Each row below holds a small network's activations on one input, seen along a few directions.
In each table, some parts of the input vary, and every possible input appears once, in random order.
A made-up example of a description, with smaller parts first: one of 4 places along a line, together with either a single point or one of 9 places around a ring or (one of 2 separate values, together with one of 8 places around a ring).
Shared parts are said once, and a part with two or three values counts as separate values.

Table:
x1: 12 -34 18 -1 66 -22 -37 25 -47 16 17 -3 15
x2: -12 -4 42 -7 -89 19 51 -20 27 -19 -20 -14 -63
x3: -40 -6 10 14 -49 29 17 -27 91 -6 -22 15 -72
x4: -55 -19 1 -1 -84 22 44 23 0 9 -13 -32 7
x5: -26 -30 -32 8 35 -74 -48 39 -28 30 39 11 8
x6: 84 100 -45 -56 3 62 28 -51 68 -52 -26 -22 -22
x7: -12 -33 -14 5 56 -46 -45 37 -43 25 26 3 7
x8: -64 -39 -37 26 -40 13 34 17 14 1 -61 -2 33
x9: 34 -13 54 4 60 -15 -7 16 -52 29 22 -4 23
x10: 9 11 50 12 40 -39 -1 9 -47 23 39 9 30
x11: -8 9 39 22 29 -28 2 -23 -56 -12 72 40 36
x12: 77 58 -84 -26 -28 80 -38 -46 73 -44 -73 1 -2
What is each input in this table made of?
> either one of 2 separate values or one of 4 places along a line or one of 6 places along a line
Start at x5 and move only the place on the line of 6, one step at a time. The first step leads to x7. Which rows follow, in order?
> x1, x9, x10, x11

Table:
x13: 11 -16 -72 -21 -19 30 -24 15 74 -1 -94 -33 -47
x14: -7 -16 -62 13 13 -8 -33 25 -36 5 -14 2 69
x15: -33 5 31 1 -44 -1 65 6 -30 -1 8 -19 25
x16: 22 23 -19 5 76 -28 -52 -25 4 -9 37 40 -1
x17: -18 -18 26 2 6 -33 27 28 -78 11 29 -13 43
x18: -46 4 34 -1 -67 -11 50 -11 9 -14 33 -4 -30
x19: -34 -37 16 13 -37 32 30 16 10 16 -50 -21 3
x20: -37 6 -58 4 -61 9 -1 -16 47 -16 -13 18 -9
x21: -18 -63 12 15 13 4 -10 40 -39 30 -31 -16 23
x22: 33 28 65 -5 -14 29 38 -20 -5 -4 -4 -9 -5
x23: 113 71 -42 -79 41 36 -22 3 22 -10 -13 -58 -24
x24: 30 -4 57 3 57 -40 -26 -2 -15 25 51 13 -32
x25: -38 -64 9 17 30 -36 -35 43 -2 39 1 3 -28
x26: 45 25 -14 1 56 11 -28 -21 -26 -22 9 21 57
x27: 19 29 64 -4 -34 16 27 -38 30 -18 21 3 -66
x28: -31 -15 -66 13 32 -47 -62 27 -2 15 14 21 14
x29: 31 48 -12 1 3 42 20 -41 21 -34 -14 19 33
x30: -49 -36 15 10 -60 20 20 0 46 2 -26 -5 -53
x31: 18 48 -15 -1 -18 29 13 -60 51 -45 8 34 -31
x32: -36 -24 25 9 23 -70 1 29 -40 24 64 6 -5
x33: 48 2 63 -7 40 -3 -6 0 -54 11 18 -2 17
x34: -22 6 -56 10 -37 21 8 2 13 -6 -34 0 48
What is each input in this table made of?
> either one of 2 separate values or (one of 4 places along a line, together with one of 5 places around a ring)
Which other rows does x15 become when the place on the line of 4 takes its other values? List them by row number.
> x17, x18, x32

Table:
x35: 52 70 22 -40 -39 24 42 -45 28 -39 21 -24 -29
x36: -9 -17 10 27 84 -67 -19 3 -49 10 38 45 37
x37: 12 -4 34 16 109 -40 -32 44 -20 61 34 0 39
x38: 5 -1 -19 -14 -53 77 58 -3 41 -2 -96 -33 5
x39: 43 56 37 -3 -24 44 32 -75 36 -50 10 19 -17
x40: -21 39 43 -12 -65 15 82 -13 16 -17 19 -26 -33
x41: 56 43 -17 -4 11 22 -39 -56 54 -33 20 47 -54
x42: -16 -17 28 21 -23 -60 -21 38 -77 45 37 -3 42
x43: -72 -38 -63 36 -75 20 6 -10 77 -12 -56 13 -19
x44: -24 -40 -1 14 81 -48 -16 5 -70 -10 46 34 34
x45: -3 3 78 1 -32 38 68 -14 12 3 -19 -26 -44
x46: -23 22 -37 16 -72 73 60 -32 52 -37 -65 6 25
x47: -2 24 5 5 83 -60 -20 32 -26 57 61 -2 44
x48: -7 -58 46 19 21 -25 -29 47 -78 37 18 -8 32
x49: 77 35 58 -29 -6 46 27 -44 26 -24 -15 -23 -37
x50: -89 -37 29 28 -51 -15 9 -14 48 -1 11 36 -62
x51: 0 0 -4 -2 69 -82 -11 27 -60 21 46 2 24
x52: 68 41 -28 -43 -20 88 15 -30 47 -29 -86 -29 6
x53: -59 -26 -78 -2 -87 3 18 24 72 -2 -47 -25 -29
x54: -59 -58 48 7 -31 -11 11 15 40 27 -15 -5 -87
x55: -33 25 58 23 -51 32 69 -43 22 -26 7 16 -23
x56: -44 -59 -46 9 -54 26 7 21 68 19 -88 -28 -42
x57: 65 59 -30 -43 -4 2 -28 -27 44 -21 32 1 -67
x58: -76 -24 15 -6 -65 -33 22 17 43 8 23 -5 -75
x59: -32 -46 30 36 3 -31 -24 12 -74 22 40 31 51
x60: 48 75 -62 -52 -52 65 32 -29 49 -49 -48 -28 17
x61: -22 -28 14 7 -8 -45 -16 38 -82 31 50 -10 40
x62: 46 65 -105 -42 -21 39 -42 -16 68 -34 -42 -20 -21
x63: -1 -46 60 33 5 -41 -34 48 -72 52 4 0 32
x64: 89 24 1 -31 28 23 -44 -26 43 -9 -3 2 -74
x65: 0 -51 16 -4 96 -42 -21 42 -74 4 26 -7 17
x66: -33 -49 15 24 37 -23 -18 11 -75 6 46 26 49
x67: -8 -60 32 6 54 -17 -23 48 -79 22 24 -14 31
x68: 14 -28 26 10 96 -61 -24 40 -54 23 19 4 19
x69: -24 -30 -1 -6 24 -37 -10 37 -83 16 56 -16 37
x70: -12 35 -52 -24 -85 53 71 1 45 -25 -55 -31 18
x71: 39 63 -48 -13 -39 85 22 -60 59 -62 -57 11 26
x72: 38 52 -92 -5 -9 57 -53 -47 78 -46 -52 22 -9
x73: -15 -22 -15 -15 67 -61 -9 29 -80 0 54 -9 21
x74: 67 32 -73 -34 11 60 -60 -16 66 -17 -79 -22 -30
x75: -27 -34 44 49 -12 -47 -29 13 -68 37 27 38 51
x76: -11 9 18 36 98 -47 -28 8 -15 46 51 40 56
What is each input in this table made of?
> one of 3 separate values, together with either one of 6 places along a line or (one of 2 separate values, together with one of 4 places along a line)
Changing only the choice among 3 separate values turns x62 into x72. The same change can be made to x70. Which row results?
> x46
Which other rows does x72 become when the choice among 2 separate values takes its other values? List them by row number.
> x41
Which other rows does x67 become when the place on the line of 6 takes its other values? List them by row number.
> x37, x48, x63, x65, x68
Which other rows does x60 become when the choice among 3 separate values takes its other values? List them by row number.
> x52, x71
Which other rows does x44 become when the choice among 3 separate values takes its other values? List them by row number.
> x65, x73
